These are the activations of a small neural network, seen along a few directions. Each row is one input.
In each table, some parts of the input vary, and every possible input appears once, in random order.
A made-up example of a description, with smaller parts first: one of 6 places along a line, together with either a single point or one of 9 places around a ring or (one of 3 separate values, together with one of 5 places around a ring).
Shared parts are said once, and a part with two or three values counts as separate values.

Other details of the inputs shift rows strongly along two fixed directions, in all tables alike. That doesn't count.
To show where, the next rows are all for the same input, with only those details redrawn:
[  5   5  16  15   9 -18  -3  13  -6  -9 -23]
[  3   5  16  14   9 -18  -1  12  -7  -9 -22]
[  0   4  16  12   7 -17   1  11  -8 -10 -21]
[  2   4  16  13   8 -17   0  12  -7  -9 -21]
[  3   4  16  13   8 -18  -1  12  -8  -9 -22]
[-51 -24   7 -49 -27  -3  33 -11 -22 -14  18]
[  7 -10  -7 -21 -13   6 -39   4  24   7   1]
[  8 -10  -8 -20 -12   6 -40   4  24   7   1]

A family of inputs:
x1: [  8  -1 -30 -13   0   8 -31  -9  24   6  13]
x2: [-49 -15 -13 -28 -27   9  40 -27 -22 -10  27]
x3: [ 12   6  14  16  10  -7  13   0  -8   6 -21]
x4: [ 17  -3 -14 -17 -16   9 -30  -5  25  16   0]
x5: [  9   0 -22   0 -10  18 -32 -17  22  15  14]
x6: [  3   2   4  27   3 -20  13  11  -6  -4  -2]
x7: [-38 -22   0 -44 -33   1  41 -20 -22 -10  15]
x8: [ 13 -13 -26 -12   4  14 -28 -12  22   5  14]
x9: [  1   7  -3  18  26  -9  12  -5 -10  -5  -7]
x10: [  8 -10  -7 -20 -13   6 -40   5  24   7   1]
x11: [ 23  17 -13  -8  -5  31 -24  19  23  22  31]
x12: [  8  -1 -26 -13   3   9 -31 -13  22  10  16]
x13: [ 12 -11 -25   1 -12  23 -28 -12  25   5   9]
x14: [  3   2  -4  20  21  -9  13  -2  -6 -16 -10]
x15: [  8  -9  -3 -20  -4  12 -37   2  24  18   2]
x16: [-34 -28   6 -44 -26   7  44 -23 -22  -6  17]
x17: [  2  32  -1   7  24  14  24   9 -21 -10   9]
x18: [  0  10  17  12  11 -17   0  12  -7  -3 -21]
x19: [  1  11  21  12  14 -17  -1   7  -8   1 -18]
x20: [  6  -2   7  29   8 -14  15  11  -1  -4  -5]
x21: [ 21 -13 -11 -16 -15  14 -26  -5  28  10  -2]
x22: [  1   8  -4  32   4  -6  10  -6 -11 -11 -11]
x23: [  7  31  23   4  17  11   9  25 -16  -1  -6]
x24: [  2   0   2  29   9   0  15  -9 -13  -7  -8]
x25: [  2   8   5  28   7 -20  12  11  -3   2  -2]
x26: [  2   2   9  26  11 -14  16   7  -6   7   0]
x27: [  8  -3  10  28  11 -14  14   7  -4   0  -2]
x28: [-43 -29  13 -46 -19   3  32 -13 -20  -9  17]
x29: [-49 -20  -9 -29 -22  15  44 -31 -24  -5  29]
x30: [  1  -1  19  11  11 -11   5  11  -6  -9 -21]
x31: [ 10  -6 -31 -11  -2   8 -32  -9  23   0  12]
x32: [  9  -6 -14  -5 -12   4 -28  -1  27  22  23]
x33: [  3  32   3  20  11  23  23   7 -21  -4   7]
x34: [ 10  12  15  15   7 -13  10  -2  -8   4 -19]
x35: [ 25  36  15  13  14  14  12  19 -12   5 -11]
Q: What do these inputs look like to the network?
A: one of 5 separate values, together with either a single point or one of 6 places around a ring
Q: Change only the choice among 5 separate values in x14. List by row number the other rows that result.
A: x13, x20, x21, x30
Q: Which other rows agree with x14 in the choice among 5 separate values? List them by row number.
A: x1, x8, x9, x12, x17, x31

A family of inputs:
x36: [ 15  -6 -10 -17  -4   9 -32  -4  24  11   1]
x37: [-11  -3   4  -2  -5  -6   3   2  -4  -7   1]
x38: [ -9  -3   4  -3 -10  -7   9  -2  -4   2  -2]
x39: [-9 -1  2 -7 -5 -5  5 -4 -7 -4 -7]
x40: [ 18   1 -14 -14  -1  17 -29  -4  22  12   8]
x41: [-10   4   0   0  -3   2   9   1  -7  -6   8]
x42: [-10  -4   5  -6  -6  -2   5  -3  -6  -8  -6]
x43: [-4 -7  6 -4 -8 -3  9  3 -5 -3  0]
x44: [-8 -7  7 -3 -4 -6  8 -4 -4  4  0]
x45: [ 26  13  15  36  27 -13 -10  16   1  -4 -34]
x46: [-10  -7   5  -7   2  -5   7   4  -3  -5   2]
x47: [-5  1  1 -6  4  8 11 -1 -6 -3  1]
x48: [-3  3  0 -6 -1  8 10  0 -9 -6  1]
x49: [ -9  -9 -13   8   2  -7   8 -11  -1  -7   6]
x50: [ 15  -7 -11 -15  -9  12 -34   1  21   6   0]
x51: [-9 -5  5 -8 -1 -4  5 -6 -7 -2 -5]
x52: [ -6   3   1  -5   2   4   9  -7 -10   0   2]
x53: [ 13  -6 -11 -14  -3   4 -34   1  25  11   8]
x54: [-10   7  -3  -2  -2  -1   9   0  -8  -2   7]
x55: [-10   3   0  -2   3   0   8  -2  -8   1   9]
x56: [-7  3 -1 -4  0  3 11  5 -8 -6  8]
x57: [-4 -6  8 -6 -3 -7 10 -2 -3  2  1]
x58: [ 13   2 -14  -9  -9  20 -32  -3  21   7   6]
x59: [-8 -4  4 -6 -3 -5  6  5 -6 -7  2]
x60: [ 27  24   9  45  19 -11  -4  14  -1   4 -24]
x61: [-8  1  0 -4  4  3 11  4 -6 -3  8]
x62: [ 15  -2 -12  -6  -7  15 -29  -3  22  19  12]
x63: [ 22  16  13  40  26 -21 -14  15   0   0 -26]
x64: [ -9  -6   7  -1 -10  -4   8   0  -4  -3  -1]
x65: [-2  0  2 -1 -5  5 14  3 -7 -1  6]
x66: [ -5 -10 -10   6   2  -3   9 -16  -5  -9  -1]
x67: [ 31  22  12  41  25 -11  -2  14   1   5 -21]
x68: [-4 -2  3 -1  0  6 14  2 -4  2  6]
x69: [-7  6 -2 -4 -2  4 10 -5 -9 -2  0]
x70: [ -6 -12  -8  11  -2  -6  14 -13  -4  -4   4]
x71: [-7 -9  8 -4 -3 -3 11  2 -2  0 -1]
x72: [-6  2  3  2 -7  4 12 -1 -6 -2  6]
x73: [-6  4  0 -6  5  0 11  0 -6 -1 10]
x74: [  9  -2 -14 -10  -9   4 -36   2  24  11   5]
Q: What do these inputs look like to the network?
A: one of 3 separate values, together with either a single point or (one of 2 separate values, together with one of 6 places around a ring)
Q: The inputs of x54 and x69 match in every part but the choice among 3 separate values. If x49 is changed in the same way as x54 into x69, which row does it become?
A: x66
Q: Change only the place on the ring of 6 in x60. List by row number the other rows that result.
A: x62, x65, x67, x68, x72
Q: Change only the choice among 2 separate values in x42. List by row number the other rows that result.
A: x58

A family of inputs:
x75: [ 7  7 -6 13  4  1 -2  1  2  2  1]
x76: [ 17  17   7  27  22  -6  -3  12  -2  -1 -15]
x77: [-15  -9 -10 -27 -20  16   7 -10   0   4  22]
x78: [-18  -3   2  -3   0  -4  32  -8 -19  -7   8]
x79: [ 21   7  -9   5   3  12 -26   1  17   8  -3]
x80: [ 18  18   6  29  16  -4  -4  11  -3  -2 -16]
x81: [-23 -13  14 -12  -7 -17  21  -4 -16  -9  -8]
x82: [-20  -1   6  -8   0   0  30  -4 -20  -8   5]
x83: [  7 -17  -5 -17 -14   1 -31  -2  22   7  -3]
x84: [ 17  15   2  33  17  -6  -3   7  -3  -3 -14]
x85: [ 18  19   6  30  16  -5  -1  12  -2   1 -14]
x86: [-20  -1   1  -4   0  -2  30  -9 -20 -11   7]
x87: [-22 -14  14 -11  -7 -16  22  -2 -15 -11  -8]
x88: [ 27   5 -19  -4  -4  18 -47   6  34  18  10]
x89: [ 14   3  15  23  13 -22 -11  14   3  -4 -27]
x90: [  5  -7   9   4  -1 -13 -12   2   6   0 -17]
x91: [-19  -3   3   0  -2  -3  31  -6 -18  -7   9]
x92: [-17  -1   8  -4  -4   0  31  -4 -19  -5   7]
x93: [  9  -5 -18 -10  -5  15 -25  -6  20   9  12]
x94: [-20   2   5  -9  -1   0  30  -5 -21 -10   5]
x95: [ -9 -14 -19 -41 -20  22 -14 -10  16  11  31]
x96: [-15 -11  -9 -31 -15  14   7 -10   0   4  23]
x97: [ 22  16   7  29  18  -5  -1   8  -2   2 -16]
x98: [ 17  19   6  29  18  -5  -4  13  -3  -2 -14]
x99: [-17 -10  -8 -29 -16  14   6  -7   1   4  26]
x100: [-19   0   6  -6  -5   1  30  -5 -22  -9   5]
x101: [ 13   1  11  27  13 -24 -11   7   3  -4 -28]
x102: [ 15  -4 -25 -25 -12  25 -46  -3  35  16  20]
x103: [  4 -14  -5 -19 -11  -1 -33   0  22   8   0]
x104: [ 10  -3 -12 -12  -9  17 -23  -1  20  13  15]
x105: [ 14   0  11  28  13 -23 -10   8   3  -5 -27]
x106: [-18  -1   6  -7  -1   1  31  -6 -20  -7   4]
Q: What do these inputs look like to the network?
A: one of 4 places along a line, together with either one of 2 separate values or one of 6 places around a ring
Q: The inputs of x102 and x86 match in every part but the place on the line of 4. If x89 is changed in the same way as x102 into x86, which row does it become?
A: x105
Q: Change only the choice among 2 separate values in x101. List by row number the other rows that result.
A: x105
Q: Which other rows agree with x104 in the place on the line of 4? List them by row number.
A: x80, x81, x82, x85, x87, x94, x96
Q: Change only the place on the line of 4 in x92. List by row number the other rows that result.
A: x91, x99, x104
